These are the activations of a small neural network, seen along a few directions. Each row is one input.
In each table, some parts of the input vary, and every possible input appears once, in random order.
Descriptions start from the smaller parts, as in this example, which fits no table here: values(3) and (point or line(9) or (line(4) and ring(5))).
Shared parts are said once, and a part with two or three values counts as separate values.
In the rows, 128 means zero.

Other details of the inputs shift rows strongly along two fixed directions, in all tables alike. That doesn't count.

Rows:
x1: [238 118 155 131  60 154 193  67 186  79 141 236]
x2: [ 80 113 130 119 153 118 129 150 134 145 141 116]
x3: [ 81 124 144 114 161 104 146 128 154 127 174 124]
x4: [154 140 146 112 123 138 144  84 137  72 108 164]
x5: [ 67 130 126 121 169 111 102 162 107 159 155  94]
x6: [ 86 113 143 130 157  95 143 108 137 105 174 155]
x7: [226 127 128 139  56 149 158 101 148 129 102 170]
x8: [140 121 142 137 103 131 132 136 134 121 139 144]
x9: [ 85 129 149 105 152  86 178 105 168 100 192 145]
x10: [ 65 149 132 122 176 131 127 134  99 106 144  82]
x11: [ 79 120 132 121 178 103 124 119 125 132 174 132]
x12: [153 142 165 102 111 134 167  89 175  60 121 158]
x13: [ 77 131 161 126 133  95 160 101 151 100 193 145]
x14: [ 62 139 127 125 196 115 139 106 107  92 153 104]
x15: [211 148 101 129  75 193  61 174  86 148  13  94]
x16: [ 75 117 109 137 156 104  98 132 107 147 143 112]
x17: [226 147 140 127  73 173 198  77 185  59 113 171]
x18: [239 131 145 122  61 138 200  61 184  75 152 225]
x19: [ 51 131 116 125 183  94 104 150  98 167 149  90]
x20: [ 79 148 182 103 164  98 172  71 150  62 156 155]
x21: [235 120  85 165  59 180  75 178 101 185  29 120]
x22: [213 112  61 161  74 180  42 222  88 206  11  73]
x23: [ 61 117 126 133 177 112  97 158  98 173 133  96]
x24: [ 78 121 157 118 151 110 147 125 139 117 180 141]
x25: [ 48 119 111 131 162 100  97 161 117 157 139  78]
x26: [145 121 100 133 102 144  86 168  88 176  95  89]
x27: [128 125 127 146 116 119 120 125 126 146 124 125]
x28: [107 132  85 130 139 131  63 194  74 193  99  66]
x29: [ 71 113 126 114 154  98 135 135 129 139 156 101]
x30: [233 154 157 137  71 172 208  53 176  56 121 192]
x31: [ 67 128 129 129 180 106 106 146 109 165 150 101]
x32: [236 114  59 153  70 179  47 177  78 199  27  95]
Each input here is: line(4) and (values(2) or ring(6)).
The inputs of x19 and x9 match in every part but the line(4) part. If x30 is changed in the same way as x19 into x9, which row does it become? -> x17
Which other rows does x14 become when the values(2) part takes its other values? List them by row number. -> x4
List by row number the other rows that have the line(4) part in common with x5. -> x8, x10, x13, x15, x24, x26, x28
Which other rows does x5 become when the line(4) part takes its other values? List them by row number. -> x3, x11, x31

Rows:
x33: [ 92 150 165 115 176 108 207  70 162  79 223 143]
x34: [ 62 121  75 140 198  94  95 171  89 173 157  57]
x35: [206 114 118 163  80 149 118 112 131 146  99 183]
x36: [220 110  91 147  91 154 112 113 117 130  94 164]
x37: [ 43 112 109 115 174 103  83 204 107 200 119  52]
x38: [ 43 130 130 107 184 104  59 172 103 145 105  82]
x39: [208 148 100 145  73 168 135 125 125 123  74 102]
x40: [ 81 134 185  91 128 107 205  86 210  52 207 161]
x41: [ 48 116  85 156 175 109  91 180  89 206 142  64]
x42: [194 138 116 135  74 193 132 152 132 113  68 112]
x43: [ 91 101 195  91 134  83 183  71 189  78 186 202]
x44: [ 80 146 201 108 167 103 197  66 164  30 176 181]
x45: [205 126 117 138  45 151 122 162 129 168 110 140]
x46: [ 56 117 135 125 164  89  67 163  81 171 140 108]
x47: [213 140 115 132 103 175 127  95 111 119  90 164]
x48: [206 144 112 139  82 159 117 104 111 114  58 132]
Describe the family of inputs behind these rows. -> values(2) and ring(8)
The inputs of x40 and x38 match in every part but the values(2) part. If x37 is changed in the same way as x40 into x38, which row does it become? -> x43

Rows:
x49: [137 132 145 122 124 143 122 126 138 132 116 148]
x50: [158 122  98 134 115 157  74 152 111 154  55 107]
x51: [182 127 136 131  95 146 145 127 151 106  89 147]
x52: [126 146 117 130 152 138 124 144 115 147 124 111]
x53: [117 136 143 126 123 105 132 110 118 103 145 137]
x54: [188 150 123 142  83 151 158 109 137 116 110 142]
x55: [191  98 116 125  53 108 144 144 170 184 145 170]
x56: [121 126 109 139 116 151  74 181  84 158  76  72]
x57: [147 134 164 129  98 128 149  95 147 103 128 154]
x58: [134 130 103 131 131 142 110 148 129 132  97  92]
x59: [131 130 140 131 122 124 139 102 113 116 144 131]
x60: [139 136  99 132 135 160  77 185 102 170  89  73]
x61: [ 51 131 151 114 194  91 119 126 113 121 177 126]
x62: [153 138 122 126  92 149 142 127 136 113 116 121]
x63: [ 96  91 116 166 137 103 125 144 131 174 180 147]
x64: [156 134 120 128 121 139 159  96 150 100 130 140]
x65: [123 128 155 113 148 118 171  85 143  97 178 168]
x66: [ 73 121 122 119 178 103 130 108 115 118 149 117]
x67: [111 129 145 114 143  96 161  84 154  77 158 169]
x68: [ 24 122 137 110 199 109 106 168 102 138 151  87]
Describe the family of inputs behind these rows. -> values(2) or (values(3) and ring(6))
Which other rows does x52 become when the ring(6) part takes its other values? List them by row number. -> x49, x60, x61, x65, x68
